Here are a small network's activations along a few directions, averaged over the inputs that share one value of a field.
Related values have similar rows: they may be neighbours, one step apart, or belong to one group.
Random noise pushes rows far along 4 fixed directions. That doesn't count. These rows show it; they differ only by the noise:
[  38 -170   70   80 -126   16  109   83  -23  140   42   44  -26  -15
  -44 -216]
[ -24   56  193 -279 -230   51  -67 -173 -153 -110  149   80 -366  277
 -364 -486]
[-189 -740  -70  567   12   28 -336  388  280   -4 -114  107  432   97
  263   76]
[ 294 -804 -307  208  -47  354 -184  244 -123   18  143   38   18  134
  -57 -345]
[ 111 -598 -240  198   59  135   -7  358   38  179  -32  -99  125   54
  164 -199]
[ 133  643  194 -797 -153  -94  585 -224 -319  268  109 -247 -708  100
 -357 -683]


Values of ZUREB:
geli: [ 114  282   -2 -127  390  -79  694  463 -146  570   22 -140   80 -702
  564  264]
beb: [ 193  555 -326 -252  170   22  373 -218  -20  166 -177  -10 -496 -351
  195  -52]
zizun: [ 590 -147 -540  191  266  296  330   99  -96  282  -28 -172 -235 -359
  193 -102]
nema: [ 110 -121 -317   29  374   18   57  435   18  160  -18 -258  -24   29
  240  -18]
popog: [  82 -738 -288  -39   19  378 -725  208  -19 -418  158   -3 -180  731
 -225 -561]
pazu: [ 297 -247 -362 -122   55  304 -257 -199 -381 -228  145  -43   47    7
  -75  130]
nise: [-292  581  133 -188  -45 -197   75 -265 -172 -200  -13   56  253 -198
  138  443]
zimu: [ 205  -79 -262 -422  101  149  369   31  136  199 -225 -533   97  139
    9   29]
leba: [ 470  -48  112  557 -230   15  216 -213 -232  198  279  345  321 -645
 -205  517]
gonib: [ 418 -508  -31  812 -187  107   -6  -95  120   28  143  287  715 -430
  -99  678]
The values of ZUREB form a tree with 2 forks.
Q: Which values are neighbours of beb? Give them in the order they are listed.
A: zizun
Q: Which values are neighbours of geli? Give them in the order they are listed.
A: nema
Q: Which values are neighbours of zimu? Give them in the order they are listed.
A: gonib
Q: Which values are neighbours of nise? Give them in the order they are listed.
A: pazu

Values of GANON:
lukar: [-125  224  692  330 -467   10   89 -331 -274 -105  240  430  326 -320
 -218  503]
ved: [-132 -318 -188  303  255 -290   25  787  411  321 -262 -313  229  339
  330 -137]
kun: [ 108  489 -119 -395  124 -135  622  167  113  485 -222 -443 -316    3
  233 -598]
neri: [   2 -714 -142  493    0   32  160  395  307  366 -209 -140  868 -219
  390  615]
vogut: [ 231  101 -384 -400  268   76  348  218   40  167 -223 -417  296 -118
  424  399]
dofep: [  48 -245 -134 -197  -61  -20  200  168   11  130   21 -277   48  256
  -99 -323]
nafim: [ 508  172 -261 -211  213  163  -19 -160 -687  -95  278  107 -375 -416
   21  -96]
zala: [-262  200  232  245  392 -583  315  422  520  525 -347 -138 -110 -282
  493  -17]
roko: [-372  181 -470 -566  500  -33 -306  -93  206 -280 -343 -681 -289  601
   63  143]
numab: [-276  476  316   17 -310   39  -96 -567 -122 -257  191  614 -337 -316
 -288 -116]
The values of GANON form a ring.
Q: Which values are neighbours of roko? Give them in the order they are listed.
A: vogut, nafim
Q: Which values are neighbours of dofep? Give them in the order they are listed.
A: ved, neri
